Each row below holds a small network's activations on one input, seen along a few directions.
Each table varies a few parts of the input and shows all the possible inputs, shuffled.
Descriptions start from the smaller parts, as in this example, which fits no table here: one of 2 separate values, together with either a single point or one of 9 places along a line or (one of 6 places along a line, together with one of 8 places around a ring).
Shared parts are said once, and a part with two or three values counts as separate values.

Other details of the inputs shift rows strongly along two fixed directions, in all tables alike. That doesn't count.
These rows show it; all are for the same input, with only those details redrawn:
[-83  60 -25 -34 -25  20 -13   8 -23  32   8]
[ 32 -17   7  13  22  -2   4  17  -3 -33   1]
[-33  62 -10  14 -21   4  11 -43   7  15  18]
[ 23  42   6  51  -7 -11  27 -66  27 -12  21]
[-11  42  -5  18 -10   1  11 -32   7   1  15]
[ 15   9   3  17   8  -2   8  -6   3 -19   7]
[ 28  -7   6  16  17  -3   7   7   0 -29   5]
[ 11 -37   0 -23  29   9 -14  68 -26 -32 -10]

Rows:
R1: [ 25 -56  14 -32  22  -8 -16  62  -8 -41  -3]
R2: [-33 -12  -6 -40   0  12 -10  60 -17  -4   1]
R3: [ 73 -32  13  11  28  -7  14  12  16 -43 -12]
R4: [ 75 -43  31  53   8 -21  16 -43  20   8 -13]
R5: [ 13  23   9  13 -17  -7   5 -22  14 -12  17]
R6: [-21  -2   0 -14   0  -5  -3  16  -2 -10  12]
R7: [  7  19  -2  -7 -11  -6  -3   0   5  -9   2]
R8: [-84  44 -26 -48 -18  24 -21  33 -33  28   3]
R9: [-30   0 -18 -27   9   4 -16  32 -16 -12 -10]
R10: [-13  41 -10  11  -8  -3  18 -39  22   7   7]
R11: [ 11 -38   9  10  -9   4 -12  -8  -6  33  -3]
R12: [ 28 -48   8 -14  24   1 -12  72 -20 -41  -3]
R13: [-24  14 -12 -35  -2   7  -7  21   1   4 -10]
R14: [ 21   0  -4   8  17  -3   3   6   1 -22  -3]
R15: [-58  25 -16 -36  -8  17  -4  25 -12  16   2]
R16: [-67  22  -7  -1 -22  18  -6 -25 -22  76  -7]
R17: [-53  69 -21  -7 -30   0  -5 -45  13  18   5]
R18: [ -2  -3  -4 -38  -5   6  -4  41  -8  -7  -8]
R19: [-26  -9  -5 -28  13   3  -8  33 -13 -11   0]
R20: [ 31  35  17  41 -22 -17  30 -70  47 -11  26]
R21: [-12  60  -3  11 -34 -10  20 -60  35  15  16]
R22: [-23 -34 -10 -31  -9  14 -29  29 -27  48 -21]
R23: [ -6   3  17  25 -26  -1   3 -48   4  50   2]
R24: [ 18 -74  -3 -22  26  12 -29  50 -27  20 -35]
R25: [-84  41 -27 -61 -33  11 -30  29 -21  22  -3]
R26: [ 36 -72  15  -4  29   2 -15  35 -18  12 -38]
R27: [ -3 -13   3  34 -14   2   2 -37   0  45   8]
R28: [ 33 -37   9  45  12  -1   8 -36   3  24  -3]
R29: [ -2  -8  -1 -29   2 -10  -9  23   2 -17  -3]
R30: [ 18 -34   9 -35   6   8  -7  61 -13 -24  -4]
R31: [-51  46 -17 -30 -16   0  -8 -17   6  17   1]
R32: [ -5  10   1  17  -8  -9   4 -13   9 -20  15]
R33: [  8 -67   4 -12  31   9 -17  47 -33  22 -35]
R34: [ 45 -23  17  20   6 -17   2  -4  17 -45   9]
R35: [-47  63 -22 -12 -21  12  12 -28   3  28   6]
R36: [ 32 -39   2  -6  38 -13   0  29   2 -40  -9]
R37: [-11  18 -10 -22  -1   5 -13  16  -6  -4  -8]
R38: [ 53 -23   6  67  12 -12  18 -72  22  22  -4]
R39: [ 53 -12  14  49  19 -19  19 -32  24 -47  10]
R40: [ 39 -23  12  10  11  -3  16  21   5 -31   7]
R41: [ 49  17  13  49   5 -10  39 -52  31 -23  15]
R42: [  7  -4  19  51 -14  -6  16 -55   8  42   6]
Changing only one part turns R38 into R24. The same change can be made to R14. Which row results?
> R37
Describe the family of inputs behind these rows.
> one of 6 places around a ring, together with either one of 2 separate values or one of 5 places around a ring
Which other rows agree with R42 in the place on the ring of 6? List them by row number.
> R2, R6, R12, R27, R32, R40
Change only the choice among 2 separate values in R11. List by row number the other rows that result.
> R23
Start at R35 and move only the place on the ring of 6, one step at a time. The first step leads to R3. Which rows follow, in order?
> R18, R30, R40, R41
Change only the choice among 2 separate values in R24. List by row number the other rows that result.
> R26
